These are the activations of a small neural network, seen along a few directions. Each row is one input.
In each table, some parts of the input vary, and every possible input appears once, in random order.
A made-up example of a description, with smaller parts first: one of 3 separate values, together with either a single point or one of 11 places along a line or (one of 4 places along a line, together with one of 5 places around a ring).
Shared parts are said once, and a part with two or three values counts as separate values.
In the rows, zero is written as 128.

Table:
R1: [167 104 116 154 117  82  42 114 107 101 148 194 172  92 193 149  85 171
  64]
R2: [ 95 168  71 204  70  91 147 169  84 119  77  90 154 133  86 141 137 176
 132]
R3: [161  82 176 138 200 143 201  89 190 128 121  71  78  66 128 100 126  94
 156]
R4: [116 125 142 102 108  84 119 187 154 170 177 163 119 116 165 149 106 107
  92]
R5: [168 182 148 115 129 136 168 169 101 119  86  30  78  94  69 151 111  90
 115]
R6: [107 121  85 114  92 160  18  64  79  95 130 187 185 197 140 120 156 189
 135]
R7: [ 85 129 109  81 102 174  89 122 109 163 156 155 132 228 122 138 183 118
 162]
R8: [ 94 188 110 155  86 100 174 182  98 135  87  64 112 111  70 145 143 121
 128]
R9: [112 114 120 145 107  78 103 167 127 149 161 173 150 129 174 156 110 165
  86]
R10: [142 166  58 203  70  99  92 120  56  83  51 117 174 107  94 129 107 193
 123]
R11: [105  93 130 152 166 118 209 111 189 136 119 107 119  94 128  91 147 122
 167]
R12: [ 70 123  94 121  91 164  76 115  99 134 142 171 167 222 125 137 181 180
 147]
R13: [146  99 166 131 199 141 220  94 200 121 116 114 101  84 119  89 124  86
 161]
R14: [191 106 197  72 146 114  99 170 153 142 189 122  82  86 177 153  74  76
  68]
R15: [128  77 106 217 176 115 147  42 161  83  94 159 168  64 156  84 106 192
 158]
R16: [130 146 147  40 133 200  83 107 102 152 162 152 120 219 113 123 159  72
 155]
R17: [164 129 185  66 145 111 119 170 159 148 180 167  99 104 164 142  81  66
  75]
R18: [138 202 142 111 124 130 187 168 104 124  83  67  98 103  60 133 115  76
 116]
R19: [ 95  80 108 199 165 121 194  93 179 115 113 139 149 104 142  89 142 183
 164]
R20: [146 128 149  38 133 199  74 107 107 143 167 118 105 208 135 141 167  83
 156]
Changing only one part turns R9 into R2. The same change can be made to R14. Which row results? -> R5
What do these inputs look like to the network? -> one of 4 separate values, together with one of 5 places along a line
Which other rows does R15 become when the place on the line of 5 takes its other values? List them by row number. -> R3, R11, R13, R19

Table:
R21: [135 143 152  81 139 156 138 133 129 144 137 104  97 146 110 132 141  81
 139]
R22: [144 157 131 126 122 122 146 149 112 123 107  92 115 109 102 131 117 109
 119]
R23: [133  96 145 145 154 104 148 126 166 136 146 139 121  87 160 122 109 129
 120]
R24: [137 147 157  89 132 132 150 160 141 148 139 116  95 121 115 136 117  79
 119]
R25: [102 156  92 169 105 121 159 142 104 127  88 102 141 140  90 127 144 152
 148]
R26: [104 158 102  90  72 149  39 140  63 135 146 160 154 213 124 164 156 149
 111]
R27: [136 145 141 119 123 116 156 163 132 137 125  89 102 111 114 139 124 100
 120]
R28: [126 150 113 147 111 132 141 134 105 118  95  87 124 128  92 129 136 137
 137]
R29: [115 111  93 109  93 142  26  99  94 125 157 212 181 201 165 136 145 170
 122]
R30: [103 117  96 187 125 108 140 100 131 108 100 143 161 109 128 109 132 174
 143]
R31: [144 105 133 148 151 114 140 109 151 111 123 135 133  87 146 114 108 143
 121]
R32: [142  98 156 101 165 149 134 106 158 136 156 134 113 131 151 116 132 103
 140]
R33: [147 104 164 109 164 129 143 130 169 137 160 152 111 108 160 125 105 102
 117]
R34: [124 105 117 172 135 117 131 100 138 107 113 128 144 101 136 112 125 164
 135]
Changing only one part turns R34 into R28. The same change can be made to R30. Which row results? -> R25
What do these inputs look like to the network? -> one of 2 separate values, together with either a single point or one of 6 places along a line
Which other rows does R29 become when the choice among 2 separate values takes its other values? List them by row number. -> R26

Table:
R35: [151 151 178  87 156 123 185 164 159 156 136  96  74  94 111 128 100  54
 120]
R36: [143 141 164 136 163 133 209 141 154 119  99  60  87  81  86 117 124  95
 136]
R37: [132 122 142  98 130 135  90 122 128 129 157 169 134 149 150 139 127 121
 108]
R38: [103 130 103 143 101 121 121 138 120 121 121 149 152 146 125 121 133 160
 131]
R39: [128 152 135 165 147 104 215 148 143 119  79  63 100  58  87 126 124 114
 125]
R40: [159  93 169 116 165 119 151 142 179 145 161 138 102  89 158 121  95  93
 109]
R41: [116 125 140  87 112 128  98 148 128 146 162 151 126 157 145 143 136 118
 108]
R42: [110 130 103 166 120 118 118 110 116 118 110 154 158 122 132 122 128 164
 131]
R43: [118 134 114 135 113 145 114 132 101 132 125 121 131 167 119 141 143 148
 133]
R44: [128 148 109 111  96 139  85 129  92 130 120 126 135 159 113 137 138 128
 133]
R45: [125 146 110 120  99 143  91 124  89 119 116 120 137 159 108 132 140 141
 125]
R46: [126 119 116 121 129 138 104 101 125 126 132 160 144 145 138 122 134 136
 138]
R47: [148  90 153 157 169 115 168 106 173 115 119 105 108  71 144 115 108 135
 133]
R48: [122 117 112 155 131 119 122 108 129 113 122 165 160 130 138 115 121 158
 128]
R49: [129 115 144  99 138 129  98 124 138 137 166 169 131 146 158 135 128 114
 109]
R50: [108 121 104 176 131 108 127 102 119 121 109 151 160 112 133 117 128 164
 134]
R51: [105 123 109 114 108 132 110 129 130 140 136 138 135 156 129 127 148 135
 142]
R52: [ 90 138  96 166  97 108 125 129 116 122 111 133 150 128 117 127 142 165
 138]
R53: [130 109 139 103 144 140 101 108 135 132 158 153 133 144 157 128 136 121
 126]
R54: [132 141 138  94 113 140  97 154 103 148 151 136 123 166 132 158 134 114
 114]
R55: [103 121 115 129 111 137 115 126 123 128 132 133 137 156 124 128 147 155
 133]
R56: [134 150 132  84 103 141  81 143  94 135 144 137 126 160 125 151 130 112
 109]
R57: [145 152 144 147 150 110 221 156 152 122  89  65  97  71  88 120 115 101
 126]
R58: [115 155  93 144  86 122  95 126  88 114 102 121 148 140 105 131 137 149
 131]
R59: [120 109 122 139 140 140 117 102 134 117 131 150 147 139 138 121 132 153
 135]
R60: [144 150 176  95 166 141 194 150 155 142 131  80  76  92 102 121 113  60
 134]
R61: [132 147 128  89 105 147  79 132  97 130 139 127 126 160 126 143 137 117
 120]
R62: [128 154  99 128  87 130  91 135  88 113 109 128 147 152 108 130 130 143
 126]
R63: [124 138 109 123 111 142 108 136 102 139 127 127 130 167 121 142 145 130
 141]
R64: [123 109 117 126 139 131 115 100 136 130 138 160 144 139 148 114 137 131
 142]
R65: [155  91 169 116 168 132 152 123 176 133 156 120  97  86 158 113 109 101
 126]
R66: [109 146  94 169  98 117 117 133  94 128 110 118 148 144 116 140 140 159
 136]
R67: [160  86 152 146 164 109 170 111 178 134 133 118 108  73 150 107 113 105
 140]
R68: [134 105 125 188 157  88 178 115 157 112 104  99 123  50 138 117 105 148
 126]
R69: [115 123 134  90 115 138  99 134 127 141 157 134 127 160 140 135 146 124
 125]
R70: [132 121 138  98 131 145  92 112 124 128 151 153 134 150 148 133 134 125
 123]
R71: [123 125 110 144 120 129 113 114 122 110 120 167 156 136 135 119 119 159
 126]
R72: [146 148 155 122 154 126 213 153 157 138 106  70  84  91  94 117 116  59
 145]
R73: [123 143 101 148 100 128 112 145  97 126 117 127 148 160 118 138 133 153
 130]
R74: [122 117 119 133 128 143 109 104 126 117 129 151 147 144 133 124 132 153
 130]
R75: [129 137 131  99 116 146  99 140 104 143 149 127 123 168 132 149 144 119
 128]
R76: [154 102 136 169 162  97 176 126 168 109 114 108 122  58 147 111  96 144
 124]
Changing only one part turns R56 into R62. The same change can be made to R37. Which row results? -> R71
Changing only one part turns R50 into R64. The same change can be made to R68. Which row results? -> R67
What do these inputs look like to the network? -> one of 6 places along a line, together with either one of 2 separate values or one of 5 places along a line
Which other rows agree with R43 in the place on the line of 6? List them by row number. -> R36, R45, R47, R55, R59, R74
Which other rows does R46 become when the place on the line of 5 takes its other values? List them by row number. -> R44, R51, R63, R64
